Each row below holds a small network's activations on one input, seen along a few directions.
In each table, some parts of the input vary, and every possible input appears once, in random order.
Descriptions start from the smaller parts, as in this example, which fits no table here: one of 4 places along a line, together with either a single point or one of 9 places along a line or (one of 2 separate values, together with one of 5 places around a ring).
Shared parts are said once, and a part with two or three values counts as separate values.

Other details of the inputs shift rows strongly along two fixed directions, in all tables alike. That doesn't count.

A family of inputs:
row 1: [ 7  6 19 10 -3 -2  1 -8 -2  7  1  4  7 -2]
row 2: [  0   4   7  19  -2  -3  14  -1  -1 -10  -2   5   1   1]
row 3: [-3 -4  1  2  2 -1 13 -7 -4  4 -7  2 20  1]
row 4: [-18 -12 -10 -32   6   4 -17   3   8  -3 -15  -4 -33   9]
row 5: [-12 -13  -8 -35  10  -1 -16  10   5 -11 -16   2 -30  11]
row 6: [ -3  -9   2   7   2   5  11 -17  -4  -2  -3   5  10   0]
row 7: [ -5   2   8 -26   7  -8 -21   7   5   5  -8  -9 -33   2]
row 8: [  7   3  10  13  -8   0  11  -3   5 -11  -3   9   3  -3]
row 9: [-16  -9 -12 -36  10  -5 -13   8   5   4 -18  -6 -24   1]
row 10: [ -6  -4   0   5  -2   0  12 -10  -3   7  -6   2  17  -2]
row 11: [ 0 -4 12  5  4  6 10 -1 -2  3  1  6 14  0]
row 12: [ 1  3 10 21  0 -1  3  2 10  3  3  9  6 -5]
row 13: [-12   8   6   3   2   7   3  -8  -3 -25  -1   3  23  -6]
row 14: [ -7  -3  -5 -24   3  -4 -19  12  16  -9 -15   7 -37  -1]
row 15: [ -9   0  -6 -25   1  -9 -18  17  18  -2 -18   5 -31  -3]
row 16: [ 5  9 11  7 -5 -9  8 -7 -8  4 -6  0 10  1]
row 17: [-2  4 11 22  2 -2  6  4  7  2  3  5  4 -3]
row 18: [ 0 -3 12  7  2  5  8  1 -2  2  1  7 14  1]
row 19: [-13   0 -10 -20   5  -9 -18  18  16   0 -15   4 -31   0]
row 20: [-17 -15 -10 -32   6   1 -18   2   5  -4 -14  -4 -34   6]
row 21: [-14  -8 -10 -36   7  -6 -14  16   6  -2 -19  -1 -22   8]
row 22: [  7   6  12   8  -5  -2   5 -14  -5  -2  -2   7   5   2]
row 23: [-7 -3 11 10 -2  9  7 -5  0  9  2  2 11 -2]
row 24: [  0  -9   3   5   6   4  12 -14  -5  -6  -4   5  13   4]
row 25: [ 4  7  6  9 -7 -7  0 -8 -4  8 -5 10 13 -2]
row 26: [-11  -3  -9 -19   6  -5 -19  13  14  -8 -12   7 -37   2]
row 27: [-13   1  -7 -21   6 -12 -11  20  11  -4 -16  -6 -34   2]
row 28: [-3  3  3 21 -1 -1 11  0  0 -7  0 10  2  2]
row 29: [-5 -8 12  7  1  2  8 -8 -3  8  6  3 12 -5]
row 30: [ -1   8   7  12  -1 -10   6  -5 -11   6  -5   0  10   3]
row 31: [ -6  -2  -1 -26   3  -6 -12  13  12 -13 -14  -3 -40   2]
row 32: [-6 -6 12 10 -2  6  6 -6 -3  8  2  3 10 -5]
row 33: [-1 -5 11  5  6  5 10 -3 -2  5  2  5 14 -3]
row 34: [ -2  -8   2   6   4   5  13 -15  -7  -4  -3   5  11   0]
row 35: [ 52  12 -57  17 -20  15 -10   9 -19   9  59 -31  21  -2]
row 36: [ 5  5 15 13 -3 -1 -4 -8  0  9  2  9  8 -3]
row 37: [-9 -1  1  6 -6  4 12 -7 -2  7 -6  2 16  2]
row 38: [ 4  7 10 11 -8 -6 15  3  4 -5 -5  2  7 -3]
row 39: [-5 -7 11  9  2  5  6 -8 -2  9  2  3 12 -7]
row 40: [ -4 -11   4   5   1   1  12 -16  -5  -3   1   5  11   3]
row 41: [-1 -2  2  1 -1  0 14 -3 -4  1 -7  5 20  4]
row 42: [ 6  8 10  7 -7 -8  4 -8 -6  5 -6  4 11 -1]
row 43: [-10   2   3 -21  10  -9 -22   9   2   7  -6 -10 -33   4]
row 44: [  0  -8   3   4   4   4  14 -11  -6  -7  -3   7  13   4]
row 45: [-4  6  2 19 -2 -5 12  5  3  0 -3  6  8 -1]
row 46: [ -6  -3   7 -24   5  -7 -19  16  20  -3 -13  -2 -36  -4]
row 47: [ -3   6   5  16   2  -4   4 -10 -10   1   1   8   5   7]
row 48: [  0   5   5  15  -1  -3   0 -12  -5   2   1  13   6   5]
row 49: [ 45  11 -42  20 -12  17  -9  10 -17  10  62 -34  14   0]
row 50: [ 38  -4 -74 -29 -15  21 -25  25  -9   5  50 -49 -16   1]
row 51: [-17  11   8   2   0   0   4  -3   2 -16  -9   1  31  -7]
row 52: [-3 -3  1  1  1 -1 14 -5 -4  3 -6  4 20  1]
row 53: [ 53  -1 -49   8 -10  28  -2  12 -15   6  65 -39  21  -6]
row 54: [  5   5   8  10  -5  -1   1 -13  -3   1  -1  13   7   2]
row 55: [ 6  3 13 17 -4  0  3  2 11  1  1 10  6 -7]
row 56: [ 38   7 -66 -17  -9   9 -29  25 -14   7  49 -42 -16   4]
row 57: [-17 -12 -11 -36   7  -8 -13   6   5   5 -13  -6 -23   3]
row 58: [ 6  4 18 15 -4 -3 10  2  8 -3  1  0  4 -5]
row 59: [  5   7  13   8  -3  -4   8 -13  -8  -3  -1   3   4   4]
row 60: [-15  12  15   5   4   7   2  -4   4 -14   2   1  26 -10]
row 61: [ 0  6 12 17  1 -2 -4 -6 -1 11  3  9  8 -1]
row 62: [ 1 -7  4  4  3  5 13 -9 -5 -8 -4  8 14  7]
row 63: [-3 -5 11  7  5  6  9 -6 -3  7  2  3 12 -7]
row 64: [ -9   1  -5 -23   9  -9 -18   4  -3  -2  -8  -7 -35   9]
row 65: [  5   7   8  11 -10  -5  12   2   6  -4  -6   6   8  -5]
row 66: [ 0  4 15 20  0 -4  9  4  5 -1  2  0  3 -3]
Each input here is: one of 3 separate values, together with either a single point or one of 9 places along a line or (one of 2 separate values, together with one of 6 places around a ring).
Question: Changing only the choice among 3 separate values turns row 45 into row 17. The same change can be made to row 41. Which row results?
Answer: row 11
Question: Changing only the choice among 3 separate values turns row 2 into row 66. The same change can be made to row 20. Which row results?
Answer: row 32
Question: A walk changes only the place on the ring of 6. It starts at row 27 and steps to row 38. List the rest of the walk in order.
Answer: row 65, row 15, row 19, row 45
Question: Change only the choice among 3 separate values in row 7. List by row number the other rows that result.
Answer: row 16, row 59
Question: Change only the choice among 3 separate values in row 48. List by row number the other rows that result.
Answer: row 35, row 61
Question: Change only the choice among 2 separate values in row 42. List by row number the other rows that result.
Answer: row 65
Question: Change only the place on the line of 9 in row 9. List by row number the other rows that result.
Answer: row 3, row 10, row 21, row 37, row 41, row 50, row 52, row 57
Question: A walk changes only the place on the ring of 6. It starts at row 2 and steps to row 28. List the rest of the walk in order.
Answer: row 26, row 14, row 8, row 31

A family of inputs:
row 67: [ 5  1  3  4  0 -1 -4  2  1  4  4  0 -7 -1]
row 68: [-1  0 -2 -1  0  3 -3  0  0 -3  2 -1  0  0]
row 69: [ 1 -1  0 -3  1  2 -1  0  0 -3  2 -2 -1 -2]
row 70: [ 1 -3 -2 -1  1  3  1  1  1 -3  1 -1 -2  0]
row 71: [ 0  0 -2 -2  0  0 -2 -3 -3  0  2 -2 -1  2]
row 72: [ 3  3  1  4  0 -2 -5  3  1  6  4  0 -5  0]
row 73: [ 3  7 -2  2 -2 -4 -2  5  2 -4  0  0 -3  0]
row 74: [ 2 -1 -5 -3 -2 -1  0 -1 -2  3 -1  0  0  1]
row 75: [ 3  2  2  4  0 -1 -6  1  1  5  4  0 -7  0]
row 76: [ 4  5  0  2 -3 -3  0  5  4 -4  0 -1 -4 -1]
row 77: [ 4 -2 -3 -3 -1  0  0 -2 -3  0  0  0 -2  2]
row 78: [ 0  0 -3 -3  1 -2 -2  0 -3  1  1 -3  1  2]
row 79: [ 2 -1 -5 -2 -1  0 -1 -3 -3  0  0  1 -2  3]
row 80: [ 3  6 -1  3 -3 -3 -2  3  2 -6  1  0 -5  0]
row 81: [-1 -1 -3 -1  0  1 -1  2  2  1  1 -1  1 -2]
row 82: [ 2 -2 -2 -1  1  2  0  0  2 -3  2  0 -2 -1]
row 83: [-1  1 -2 -2  0  1 -2 -2 -3 -1  2 -2 -1  1]
row 84: [ 2 -1  0 -3  1  1 -1 -1 -2 -1  2 -2 -1  0]
row 85: [-1 -1 -4  0  1  1  0  2  1 -1  1  0  0  0]
row 86: [ 0  0 -4 -2  0  0 -1 -3 -3  0  0 -1 -2  2]
row 87: [ 3  6 -2  2 -4 -4 -1  6  3 -3  0 -1 -3 -2]
row 88: [ 1 -3 -3 -1  0  2  2  2  2 -1  1 -1 -1 -1]
row 89: [-1 -1 -4 -1  0  1  0  3  2  1  0 -1  0 -1]
row 90: [-36  -5  44   0  12 -16  10 -16   6   0 -46  30  -4   3]
row 91: [ 0  0 -4 -2  1 -1 -1 -1 -4  2 -1 -2  0  2]
row 92: [-1  1 -2 -3  1  1 -3  2 -1  1  2 -3  2  0]
row 93: [ 1  0  0 -3  0  2  0  2  1  0  1 -3  0  0]
row 94: [ 2  0  1 -3  1  3 -1  0 -1 -2  2 -3 -1  0]
row 95: [ 2 -1 -2 -3 -1  0  1 -1 -1  2 -1 -2 -1  1]
row 96: [ 1 -1  0 -3  0  2 -1  2  2 -1  2 -2  1 -1]
row 97: [-1 -3 -5  0 -1  1  1  3  1  2  1 -1 -1  0]
row 98: [ 0 -1 -3 -1  1  2 -2 -1  1 -3  2  0 -1  0]
row 99: [ 4 -2 -3 -3 -2  0  1 -1 -1  2  0  0 -1  2]
row 100: [-1  0 -2 -2 -1  1 -2  3  2  1  1 -2  2 -2]
row 101: [-1  1 -1 -3  0  1 -2  2  0  2  1 -4  2 -1]
row 102: [-1  0 -4 -1  2  1 -1  2  1 -1  1  0  1  0]
row 103: [-1 -1 -4  0  1  3 -1  0  0 -2  1  0 -2  1]
row 104: [-1  0 -2 -3  0  0 -1  1 -1  2  1 -3  1 -1]
row 105: [ 1  0 -5 -3  0 -1 -1 -1 -3  2 -1  1  0  3]
row 106: [ 1  0 -4 -2 -1 -1  0  0 -2  3 -1 -2  0  1]
row 107: [-1  1 -1 -2  1  2 -3 -1 -1 -1  2 -2  0  1]
row 108: [ 1  0  0 -4  0  2  0  2  1  0  2 -2  0 -2]
row 109: [ 2 -2 -1 -3  0 -1  1  0 -1  1  1 -3  0  1]
row 110: [ 5  1  3  3 -1 -1 -3  3  2  6  4 -1 -6 -1]
row 111: [-1  1 -2 -2  1  2 -3 -1 -1 -2  3 -1  0 -1]
row 112: [ 1 -1  0 -4  0  1  0  1 -1  1  1 -3  0 -1]
row 113: [ 3  2  2  4 -1 -2 -5  3  2  7  3 -1 -5 -2]
row 114: [ 2 -2 -1 -3  1  0  0 -2 -2 -1  1 -2 -1  1]
row 115: [ 5  5  0  2 -3 -3 -1  4  3 -6  0  0 -5 -1]
row 116: [ 1 -2 -2 -2  0  2  1  2  3 -1  2 -1  0 -1]
row 117: [ 1 -4 -3 -1 -1  2  3  3  2  0  1 -1 -2  1]
row 118: [-1  1 -2 -3  1  1 -3  2  0  0  2 -2  2 -1]
row 119: [-1 -2 -5  0  1  1  1  3  0  0  1  0 -1  1]
row 120: [ 0 -1 -3 -3  0 -1 -1  0 -1  3  0 -3  1  0]
row 121: [ 1 -4 -3  0  0  2  2  1  0 -2  2  0 -3  1]
row 122: [-39  -5  41   4  11 -14  10 -14   8  -1 -43  31  -4   3]
row 123: [-1  1 -2 -3  1  0 -2  1 -2  1  1 -3  1  0]
row 124: [-1  1 -2 -3  0  1 -2  2  1  1  1 -2  2 -3]
row 125: [-1  0 -2 -2  1  1 -3  2  1 -1  2 -1  2  0]
row 126: [ 21   8  22  65 -16  11  44 -26 -16  -1  21  13  70  -6]
Question: Changing only one part turns row 95 into row 90. The same change can be made to row 76. Which row results?
Answer: row 115
Question: Changing only one part turns row 78 into row 114. The same change can be made to row 85. Which row results?
Answer: row 70
Question: Describe the family of inputs behind these rows.
Answer: one of 5 places around a ring, together with either one of 2 separate values or one of 10 places along a line
Question: A walk changes only the place on the ring of 5. It starts at row 81 and steps to row 116. List the rest of the walk in order.
Answer: row 82, row 98, row 102
Question: Change only the choice among 2 separate values in row 75. List by row number the other rows that result.
Answer: row 80
Question: Change only the choice among 2 separate values in row 115. List by row number the other rows that result.
Answer: row 67

A family of inputs:
row 127: [ 19  16  -4  23 -10  -5   9   3   0 -11  14   0  10  -2]
row 128: [ -6 -17 -40 -55   7   2 -15  19   1  -7  -8 -23 -34   8]
row 129: [  5   3 -24 -39   8  -8 -33  30  13 -14  -1 -17 -57   6]
row 130: [-49 -11  49   3  16 -10  19 -35   0 -12 -56  45  14   7]
row 131: [ -5   4  -6   6  -2  21  11  12  11 -21  16 -10  41 -18]
row 132: [ 13  -7 -12  -1  -7  10  21 -10 -11  -9   6  -7  28   1]
row 133: [  7  -8 -10   4  -3   6  17  -9 -17  14  11 -11  27   3]
row 134: [ 18   6   0  22 -10   5  10   5   1 -11  17   1  10  -2]
row 135: [ 17  11   0  25 -11   4  12  -3  -1 -15  16  -6   3  -2]
row 136: [18  2 -3 22 -9  9 13  4  6 -7 15  2 10 -3]
row 137: [-44 -11  59  -5  14 -14  15 -35  -3   7 -52  35  17   3]
row 138: [ 14  -6 -10  -1  -6  13  15 -15 -13 -13   8  -4  27   2]
row 139: [  8  -4  -7   6   0  12   2 -21 -19   8  17  -3  24   4]
row 140: [-10 -16 -41 -45  12   6 -28  10  -1 -10  -2 -13 -39  11]
row 141: [18  3  6 23 -5  6  4  0 -2 14 21 -3  9 -5]
row 142: [  3  -7 -14  10   0   6  12 -11 -18  14  14  -7  24   6]
row 143: [ 16  10   7  26  -8   2   3  -6  -7   7  21 -10   4  -4]
row 144: [  1  -4 -14 -39   8  -4 -40  27   9   9   6 -18 -53   1]
row 145: [ -4 -15 -27 -59   9   2 -28  11  -2   9  -2 -24 -34   5]
row 146: [-52 -13  40   7  15 -15  29 -25   0  -6 -58  39  14   9]
row 147: [  0  -7 -17 -40   9   0 -38  26  15  13   4 -16 -54   0]
row 148: [-11 -15 -33 -44  14   3 -35   6  -6  10   3 -15 -37  10]
row 149: [ 19  -1  -8  22 -11   5  13   3   8  -6  13   4  11  -7]
row 150: [-58 -16  45 -40  25 -28 -26   7  31  14 -68  31 -61  -2]
row 151: [ 20  19  -7  23 -13  -3   8   5  -1  -9  10   4  10  -3]
row 152: [-44  11  70  20  10 -31   9 -16   9  13 -60  47  -1  -2]
row 153: [20 12  6 24 -3 -2  1  1 -7  9 18 -6 10 -1]
row 154: [ -7   5   1   5   2  18   1  10   6   1  21 -15  40 -19]
row 155: [19  4 -1 22 -8  8 13  3  4 -8 17  2  8 -3]
row 156: [18 15  3 24 -7 -6  0  0 -5 10 18 -5 11 -4]
row 157: [ 18  18  -2  26 -16  -6  -3   0  -4  14  13  -2  11  -1]
row 158: [ 19  19  -9  25 -20  -6   6   3   2  -7   8   3  10   1]
Question: Describe the family of inputs behind these rows.
Answer: one of 2 separate values, together with either a single point or one of 6 places around a ring or one of 9 places along a line
Question: Changing only the choice among 2 separate values turns row 144 into row 134. The same change can be made to row 142. Which row results?
Answer: row 146
Question: A walk changes only the place on the ring of 6. It starts at row 128 and steps to row 132. List the rest of the walk in order.
Answer: row 138, row 130, row 140, row 146
